These are the activations of a small network on made-up records, seen along a few directions, one row for each record.
After each row come some of the record's fields: V, K, B, P.
A field that a record lacks is written missing.
Other fields move the rows too, some of them a lot.
In the rows, 500 means zero.
Strong random noise was added to every row along 11 fixed directions; ignore it. To show where, here is one row again and again, with new noise each time:
[407 553 156 575 415 378 660 339 615 381 475 494 473 502 637 580 604 458
 394 628 441 631 522 403 257 592 451 506 399]
[476 510 655 457 287 513 594 603 613 483 535 482 550 607 672 627 575 583
 607 456 600 602 341 420 572 444 352 441 364]
[668 580 537 397 632 604 339 125 413 447 470 561 439 434 306 415 349 649
 433 574 548 645 496 478 464 510 310 598 708]
[498 602 556 573 441 312 483 588 703 314 650 359 322 564 463 521 684 372
 491 740 443 574 446 541 458 623 548 468 461]
[669 591 914 379 362 367 412 608 541 794 531 382 315 435 296 603 443 786
 537 361 588 501 616 725 691 263 475 740 749]
[349 495 409 443 579 422 507 546 370 656 528 529 457 355 324 562 381 426
 508 305 484 312 531 530 556 516 446 534 571]
[681 637 211 734 474 433 205 368 445 444 737 466 523 691 240 460 345 560
 477 439 545 407 329 419 625 698 423 381 422]
[619 455 461 753 404 573 404 639 413 718 551 418 597 734 546 566 478 616
 514 322 542 477 503 501 728 383 619 487 365]
[551 473 459 379 475 581 478 589 469 336 583 717 518 367 579 307 381 526
 607 408 557 526 700 405 451 446 639 307 567]
[425 460 491 498 642 486 427 467 438 348 531 470 263 465 504 362 496 294
 409 592 421 566 531 424 523 681 497 478 454]
[550 535 666 465 506 372 476 545 673 207 578 424 237 502 565 393 691 354
 425 825 383 765 521 532 393 634 599 547 514]
[504 528 554 563 343 427 465 584 618 560 652 254 282 661 579 679 518 557
 412 248 568 598 444 397 705 636 416 487 332]
[302 545 511 567 434 517 591 362 426 636 313 492 336 434 561 394 429 530
 638 646 691 224 679 403 603 276 246 353 427]

[500 443 647 477 564 737 457 463 440 493 456 446 552 527 564 498 481 486
 519 423 582 533 492 427 598 435 427 396 468]	V=v1, K=k1, B=b2, P=p1
[385 440 552 567 649 621 475 495 478 438 516 369 467 521 437 474 534 291
 492 565 478 452 398 477 557 585 475 396 411]	V=v1, K=k2, B=missing, P=p1
[531 568 570 509 528 450 414 408 515 523 525 456 246 341 268 251 286 573
 584 566 611 304 707 574 555 462 519 387 634]	V=v2, K=k1, B=b1, P=p1
[631 490 569 593 675 680 248 418 464 203 603 469 374 604 500 249 515 355
 470 697 512 590 554 365 589 622 575 301 464]	V=v1, K=k2, B=missing, P=p2
[589 604 617 343 731 596 458 441 664 327 571 377 549 461 425 677 715 441
 373 515 434 575 569 552 345 570 626 511 730]	V=missing, K=missing, B=missing, P=missing
[481 555 609 495 542 571 470 546 553 609 590 334 478 464 353 666 526 516
 501 340 564 421 578 557 595 418 520 465 621]	V=v2, K=k1, B=b2, P=p1
[565 507 699 511 626 523 356 507 328 616 420 613 367 450 376 235 340 555
 633 623 577 259 671 584 698 367 540 492 630]	V=v4, K=k1, B=b1, P=p2
[312 611 412 455 328 344 579 653 672 397 695 456 536 418 394 617 510 397
 657 413 597 259 383 442 470 561 364 240 420]	V=v1, K=k2, B=missing, P=p1
[557 406 560 483 691 613 406 440 359 633 466 397 426 456 411 551 471 468
 296 331 390 643 603 565 543 506 592 696 620]	V=v2, K=k2, B=missing, P=p1
[535 430 595 354 640 655 399 467 313 626 471 555 441 401 464 480 338 571
 456 218 552 493 671 446 643 433 486 536 633]	V=v4, K=k2, B=missing, P=p2
[700 421 596 432 374 497 459 657 492 429 411 633 483 524 791 261 489 664
 472 452 485 557 707 473 485 417 718 506 451]	V=missing, K=missing, B=missing, P=missing
[592 488 660 420 527 555 392 602 461 462 501 501 680 642 551 597 609 486
 454 417 439 507 265 493 558 549 451 569 444]	V=missing, K=missing, B=missing, P=missing
[437 560 286 498 416 180 677 480 611 713 366 374 521 445 493 759 641 581
 279 430 341 421 539 663 271 512 528 815 522]	V=missing, K=missing, B=missing, P=missing
[648 483 584 277 426 507 522 511 475 581 465 649 524 401 562 539 406 727
 463 283 498 692 589 538 466 418 538 711 681]	V=v4, K=k1, B=b2, P=p2
[356 470 250 484 457 359 603 572 530 428 553 509 455 385 537 523 512 353
 418 420 391 517 560 466 342 617 575 471 441]	V=v2, K=k2, B=missing, P=p1
[544 552 197 513 344 382 484 571 549 425 680 554 778 575 442 701 507 502
 467 299 426 562 177 486 384 689 455 511 395]	V=v1, K=k1, B=b2, P=p1
[596 542 341 716 632 509 341 500 446 613 494 327 497 615 424 512 554 484
 348 422 447 276 677 544 560 496 699 483 492]	V=missing, K=missing, B=missing, P=missing
[217 378 573 232 573 604 687 513 479 466 458 491 500 361 626 683 498 339
 448 247 480 602 337 362 470 643 286 502 423]	V=v4, K=k2, B=missing, P=p1
[633 408 650 432 599 676 456 545 444 448 498 610 599 528 567 438 518 534
 522 500 466 696 527 520 519 430 644 550 599]	V=v2, K=k2, B=missing, P=p2
[662 489 530 459 590 547 408 362 447 535 386 478 497 550 556 484 513 627
 324 448 443 575 560 504 478 513 527 669 556]	V=missing, K=missing, B=missing, P=missing
[533 447 537 493 391 493 442 609 518 432 606 477 402 560 575 428 418 513
 493 342 524 582 436 420 609 615 497 435 364]	V=v2, K=k2, B=missing, P=p1
[389 615 680 395 426 383 539 484 594 510 414 447 376 425 474 448 496 549
 617 591 648 160 524 484 549 443 271 377 481]	V=missing, K=missing, B=missing, P=missing
[419 569 606 496 558 678 559 396 658 500 577 270 507 564 467 758 593 496
 522 410 632 530 454 413 563 500 375 348 502]	V=v3, K=k2, B=missing, P=p1
[625 541 477 592 385 428 477 216 465 625 333 456 391 677 608 526 497 720
 359 626 503 684 406 463 540 505 267 764 417]	V=v3, K=k2, B=missing, P=p2
[610 621 578 434 594 731 414 373 638 310 606 427 743 657 481 683 617 546
 530 454 605 501 297 380 493 577 386 308 518]	V=missing, K=missing, B=missing, P=missing
[480 428 525 563 500 579 606 654 513 606 489 472 675 583 592 657 611 489
 520 442 444 592 466 559 501 392 642 550 482]	V=v3, K=k2, B=missing, P=p1
[637 593 426 454 456 429 466 468 625 398 615 481 532 484 423 577 518 587
 430 459 462 638 507 553 378 570 576 544 625]	V=v2, K=k1, B=b2, P=p1
[580 687 208 669 408 353 414 418 637 453 574 322 510 668 520 667 660 542
 340 479 502 354 543 424 430 584 485 437 403]	V=missing, K=missing, B=missing, P=missing
[604 462 561 522 501 622 362 503 405 457 426 546 546 592 623 315 433 577
 510 459 569 379 533 394 612 470 489 377 387]	V=missing, K=missing, B=missing, P=missing
[687 555 630 414 406 515 515 558 620 344 408 602 633 520 705 420 675 628
 520 692 482 580 620 546 324 331 650 505 569]	V=missing, K=missing, B=missing, P=missing
[305 433 619 475 454 453 568 667 434 503 423 540 459 405 543 393 525 325
 607 600 492 334 483 505 535 415 443 425 389]	V=v4, K=k2, B=missing, P=p1
[560 447 625 471 630 767 545 557 599 457 521 391 603 465 583 625 678 476
 450 452 497 693 756 536 407 304 775 435 649]	V=v1, K=k2, B=missing, P=p1
[428 567 707 385 652 679 687 284 686 561 282 313 428 427 629 642 667 614
 461 575 622 436 789 497 410 308 468 473 659]	V=missing, K=missing, B=missing, P=missing
[588 579 302 621 193 547 517 398 652 545 571 372 519 616 639 602 425 772
 493 250 713 509 597 324 540 424 401 304 342]	V=v1, K=k2, B=missing, P=p1
[385 479 570 527 436 562 604 737 565 600 466 440 639 534 651 580 580 512
 631 329 613 173 598 469 597 346 582 275 386]	V=missing, K=missing, B=missing, P=missing
[477 375 429 335 573 606 532 483 320 517 433 725 611 398 593 474 386 511
 475 309 458 608 513 422 468 495 479 587 542]	V=v4, K=k2, B=missing, P=p2
[487 414 359 401 397 402 586 524 308 493 278 826 538 311 705 267 469 527
 487 649 405 529 737 505 301 299 565 620 538]	V=v1, K=k2, B=missing, P=p2
[582 664 292 615 248 201 526 629 718 424 672 504 521 466 371 473 516 584
 598 609 508 367 558 615 347 475 649 400 527]	V=v4, K=k2, B=missing, P=p1
[574 549 472 533 332 400 526 549 559 466 493 591 672 555 515 492 542 575
 568 636 494 499 332 562 416 475 477 526 450]	V=v4, K=k1, B=b2, P=p1

Here are new rows. What are their fields?
[527 572 471 328 463 430 451 278 430 291 389 741 421 327 504 248 429 528
 537 787 529 517 576 423 333 445 284 488 600]	V=v1, K=k2, B=missing, P=p2
[455 518 358 626 323 434 600 540 503 653 474 531 521 575 594 521 434 626
 609 431 600 361 535 443 586 417 469 437 379]	V=v3, K=k2, B=missing, P=p2
[673 651 607 438 356 409 428 584 733 332 751 494 515 529 367 525 495 627
 625 502 580 568 438 536 479 548 556 372 607]	V=v3, K=k2, B=missing, P=p1
[651 515 715 425 341 511 335 531 489 452 568 528 360 501 480 304 321 653
 581 421 633 515 509 446 668 478 411 408 482]	V=v4, K=k2, B=missing, P=p1
[693 446 662 633 590 920 274 494 468 361 663 436 768 777 491 505 493 508
 601 432 630 630 271 359 716 486 489 235 399]	V=v1, K=k2, B=missing, P=p1
[413 544 512 556 262 380 636 534 650 511 442 384 353 498 669 529 602 544
 515 608 567 499 626 470 457 376 444 442 373]	V=v4, K=k2, B=missing, P=p1
[668 534 596 367 345 535 546 470 565 532 495 627 605 425 499 484 401 777
 598 433 584 630 549 557 425 320 517 552 650]	V=v3, K=k2, B=missing, P=p1
[704 587 484 772 584 493 289 287 438 550 507 407 563 698 223 453 506 551
 471 803 445 528 311 634 551 497 469 625 540]	V=v3, K=k2, B=missing, P=p1
[579 458 549 545 333 427 434 436 424 690 427 384 356 563 515 509 387 653
 371 353 507 597 427 502 628 495 337 698 384]	V=v4, K=k2, B=missing, P=p1
[572 350 804 458 431 491 426 606 343 462 334 612 284 470 651  99 413 494
 526 708 444 611 547 549 600 418 533 604 422]	V=v2, K=k2, B=missing, P=p1
[529 571 387 390 372 465 540 473 611 361 580 574 546 430 568 547 520 575
 507 433 555 556 570 409 371 501 468 403 533]	V=v1, K=k2, B=missing, P=p2
[680 558 435 658 336 415 372 555 637 370 592 377 454 769 680 445 553 614
 421 455 535 479 436 382 593 673 553 379 254]	V=missing, K=missing, B=missing, P=missing
[618 660 496 379 298 426 455 500 791 263 774 426 397 441 429 533 440 636
 554 355 656 571 532 408 443 617 464 260 552]	V=v4, K=k2, B=missing, P=p1
[723 490 745 421 639 686 364 548 452 383 536 681 728 479 378 360 528 541
 637 684 490 585 506 624 473 324 673 493 741]	V=v1, K=k2, B=missing, P=p2
[382 561 281 561 567 599 560 268 572 476 532 366 514 543 497 703 538 467
 435 427 589 488 496 331 468 573 321 379 447]	V=v1, K=k2, B=missing, P=p2
[377 504 162 494 575 300 638 542 461 591 382 595 630 337 473 521 531 437
 414 458 346 221 656 603 260 507 674 583 556]	V=missing, K=missing, B=missing, P=missing
[481 504 584 346 593 601 549 167 512 494 358 419 319 360 497 515 460 574
 351 516 528 689 610 456 398 484 319 628 625]	V=v2, K=k2, B=missing, P=p1
[746 454 603 519 522 694 366 484 557 326 610 488 552 586 533 389 490 580
 473 486 506 777 526 478 498 511 678 430 542]	V=v2, K=k2, B=missing, P=p1
[366 399 217 472 744 713 597 304 386 466 410 539 562 389 558 527 456 355
 355 376 427 596 609 388 351 577 535 490 537]	V=v2, K=k1, B=b2, P=p1
